A small network was trained on made-up records. Each row is its average activation on records with the value named, seen along a few directions.
Related values have similar rows: they may be neighbours, one step apart, or belong to one group.
In the rows, zero is written as 500.
Random noise pushes rows far along 21 fixed directions. That doesn't count. These rows show it; they differ only by the noise:
[553 573 370 368 697 482 442 332 433 210 455 328 497 624 378 283 559 683
 594 416 379 610 721 512 442 481 564 429 401 590 405 602 646 824 527]
[530 626 586 555 462 603 601 453 230 462 534 473 457 401 477  98 438 707
 539 544 446 303 359 310 518 516 449 346 494 551 450 479 594 338 414]
[753 327 626 431 745 447 524 510 354 722 676 558 339 512 514 485 663 926
 346 556 490 280 535 551 606 195 721 423 407 533 482 846 632 616 530]
[490 419 697 475 592 705 483 379 599 332 633 575 540 681 269 619 517 577
 509 684 569 391 731 497 310 585 464 490 506 609 272 402 517 505 373]
[267 474 652 446 526 445 726 466 489 537 739 629 486 350 311 392 570 651
 493 466 597 448 744 385 593 203 541 597 483 403 586 542 335 602 411]
[270 649 472 432 502 606 351 273 402 400 472 648 379 279 480 608 456 320
 683 434 476 491 288 450 776 580 580 608 369 354 470 589 183 411 526]
[395 406 454 627 655 431 654 527 678 345 630 532 457 505 555 481 659 475
 539 158 547 622 598 630 480 411 473 493 591 701 605 520 500 684 651]
[694 475 529 587 556 431 469 347 721 480 377 575 486 592 563 618 623 599
 375 405 351 545 470 607 312 633 357 421 479 487 350 554 454 542 518]
[316 677 669 558 548 696 671 613 553 486 651 411 404 417 457 779 610 442
 626 398 689 317 374 283 401 494 260 789 579 497 596 402 369 540 521]
[501 636 382 589 502 456 497 422 520 300 412 601 251 377 489 750 500 265
 712 335 565 733 353 562 614 659 711 635 667 411 428 570 437 539 579]
[358 582 553 645 348 333 528 238 323 406 482 227 446 323 469 273 411 525
 670 696 493 783 468 602 488 519 595 412 462 580 564 406 273 426 374]
[518 417 506 402 655 381 543 398 448 517 606 616 631 727 171 539 443 635
 633 443 391 430 509 543 485 489 700 541 588 382 344 618 722 878 553]
[712 571 375 344 498 411 400 482 420 412 411 351 539 723 506 649 413 530
 439 564 618 577 497 683 341 399 382 497 474 650 672 671 433 516 611]
[474 461 496 235 657 435 508 580 437 425 547 435 571 411 378 593 476 555
 431 603 607 406 549 427 617 482 469 445 522 454 472 699 439 559 595]
[596 311 503 505 450 564 543 388 583 667 729 614 652 813 445 451 601 641
 479 449 601 265 678 423 314 282 661 469 429 459 572 430 643 324 441]
[788 778 407 214 545 610 252 458 247 506 514 467 541 523 340 610 235 786
 572 415 666 356 273 614 640 677 533 438 494 397 345 489 711 202 430]
[472 526 578 267 481 623 375 370 639 487 471 456 749 516 401 670 383 356
 466 443 375 348 672 360 434 594 311 671 339 282 445 468 607 585 350]
[588 732 385 264 695 428 535 599 426 423 704 551 585 379 181 501 435 619
 424 425 554 458 534 598 813 618 621 454 567 536 160 669 561 689 744]
[531 564 457 533 459 591 494 571 618 356 494 406 601 503 498 277 486 423
 382 503 443 457 661 502 476 577 344 414 536 598 426 360 581 621 489]
[537 341 465 637 527 612 355 596 535 690 369 626 439 630 685 581 643 567
 466 586 254 563 414 563 580 509 529 487 338 489 414 520 663 542 533]
[559 520 622 532 533 639 455 626 470 309 476 349 436 581 501 623 623 730
 510 740 654 520 556 479 394 423 250 523 536 610 599 447 530 509 450]
[261 365 539 428 600 640 452 506 519 653 347 451 276 327 685 530 415 295
 379 623 335 657 682 567 512 594 522 451 237 654 335 531 264 417 341]
[402 163 457 608 461 494 364 632 665 445 608 530 664 355 596 343 578 463
 455 551 494 486 579 592 857 466 604 276 576 440 524 381 646 481 539]


T, 16 values:
t16: [372 323 473 319 577 462 331 392 577 475 656 529 710 394 466 648 586 465
 460 542 426 521 653 553 833 391 591 508 224 466 458 737 414 514 708]
t14: [205 550 370 741 295 470 502 686 433 487 457 402 461 660 411 434 538 674
 746 510 388 652 201 575 604 204 320 603 525 581 619 466 225 810 834]
t2: [461 619 458 419 491 424 374 222 438 530 376 413 551 593 470 437 458 519
 545 487 377 532 469 550 420 452 489 553 290 427 572 551 334 637 476]
t11: [465 563 558 529 416 585 565 570 466 674 548 626 385 376 553 427 464 323
 514 423 484 275 431 319 573 424 608 687 570 329 594 435 504 554 369]
t1: [566 511 664 603 646 638 474 500 450 190 461 522 533 547 606 562 841 639
 626 552 485 421 386 171 438 542 340 592 513 519 641 551 796 577 580]
t8: [372 455 492 400 629 550 558 707 480 580 458 424 473 510 565 407 342 491
 381 425 591 430 466 601 410 517 316 381 551 699 566 457 409 491 497]
t3: [492 254 365 493 527 632 407 494 615 508 431 490 370 799 614 609 459 488
 588 356 525 584 602 632 238 453 554 407 440 731 473 417 444 248 501]
t9: [538 391 407 444 456 477 411 504 690 214 372 176 593 451 673 485 599 316
 469 487 448 715 803 418 393 511 393 480 429 599 607 498 566 563 539]
t15: [538 444 433 480 530 642 321 513 443 525 488 461 208 227 770 636 538 218
 510 565 595 533 525 532 778 531 828 536 389 523 508 586 456 268 465]
t10: [348 407 670 457 527 428 318 559 479 386 427 550 453 177 487 633 322 375
 511 698 598 623 447 743 778 614 457 467 664 439 553 423 323 528 318]
t6: [547 717 576 525 517 494 698 516 514 555 584 533 503 468 452 645 482 274
 476 413 508 467 428 363 372 676 518 696 541 608 403 549 531 471 616]
t13: [357 639 576 623 624 627 435 498 490 414 426 836 508 563 510 406 649 594
 532 436 253 633 425 539 580 601 315 591 346 608 416 439 513 686 559]
t7: [585 516 852 760 514 389 618 312 530 442 608 412 504 165 635 612 717 714
 518 443 363 663 447 498 517 572 306 564 366 598 496 572 619 356 453]
t5: [629 675 299 359 389 524 385 385 644 409 445 551 635 620 504 490 511 119
 337 621 638 379 619 367 419 612 644 513 507 387 485 475 345 420 562]
t4: [374 459 638 383 463 547 585 644 390 601 459 565 397 195 480 752 344 520
 583 322 356 541 515 342 710 369 397 771 402 287 488 704 664 497 416]
t12: [542 574 349 496 362 500 492 734 594 470 468 496 550 471 510 697 567 479
 469 458 452 512 401 424 623 456 291 553 499 456 411 598 408 465 800]
T is arranged as a ring.
Question: How many steps from neighbour to neighbour lead from t8 to t11, at the fewest?
Answer: 8
Question: List every value one step from t14, in the order listed.
Answer: t6, t5
Question: List every value one step from t4, in the order listed.
Answer: t16, t7
Question: List every value one step from t12, in the order listed.
Answer: t15, t10

W, 12 values:
w3: [630 532 490 528 578 569 427 335 614 520 574 399 438 684 518 617 558 633
 528 327 502 656 739 706 311 450 584 593 314 656 449 442 622 501 412]
w7: [505 627 480 465 496 430 502 486 572 701 584 308 548 526 452 731 514 676
 536 380 645 501 402 608 412 480 415 596 480 396 559 383 404 464 482]
w6: [522 375 696 578 660 600 456 429 604 611 682 353 537 535 514 620 553 487
 459 585 499 241 411 595 380 638 478 438 479 683 365 430 450 531 505]
w8: [412 623 440 518 505 444 481 393 381 530 545 458 492 439 496 420 387 535
 565 363 415 701 410 739 580 549 486 455 336 741 439 515 347 396 596]
w1: [683 609 369 508 546 540 473 559 688 458 404 348 469 408 689 542 906 519
 400 558 503 430 520 129 481 655 525 473 442 303 375 503 524 416 629]
w2: [449 361 481 455 447 478 363 388 672 486 388 582 499 473 504 660 507 486
 509 497 510 587 596 514 518 524 545 480 498 237 477 421 433 422 340]
w4: [571 582 546 471 499 625 251 437 483 496 587 664 607 547 631 594 631 434
 391 614 647 293 385 568 687 347 434 618 358 488 821 561 373 452 569]
w12: [503 428 297 666 403 572 510 619 746 478 432 451 574 692 544 300 674 382
 394 566 243 558 640 432 412 577 497 372 456 650 218 414 503 683 754]
w9: [528 578 496 603 449 486 625 390 619 202 600 681 449 445 405 410 478 478
 606 102 510 504 514 523 490 458 441 524 665 550 473 532 472 544 589]
w10: [436 579 495 612 509 363 493 371 524 348 365 484 403 415 495 512 553 307
 497 754 493 735 475 574 494 689 601 462 563 533 428 506 241 577 510]
w11: [433 522 452 567 247 536 613 630 568 483 495 592 594 483 449 233 410 493
 426 444 451 520 658 433 524 384 351 459 582 455 513 330 557 479 426]
w5: [603 479 445 705 230 551 478 556 672 576 467 327 483 495 480 557 505 766
 616 338 325 651 523 534 472 510 389 497 482 360 249 280 702 392 456]
W is arranged as a line.
Question: A walk along W starts at w4 and steps to its neighbour w3. Put w7, w6, w9, w11 in the order it reaches them.
Answer: w7, w11, w6, w9
Question: List every value one step from w12, in the order listed.
Answer: w1
Question: How many steps from neighbour to neighbour lead from w8 to w5, at the fewest?
Answer: 2
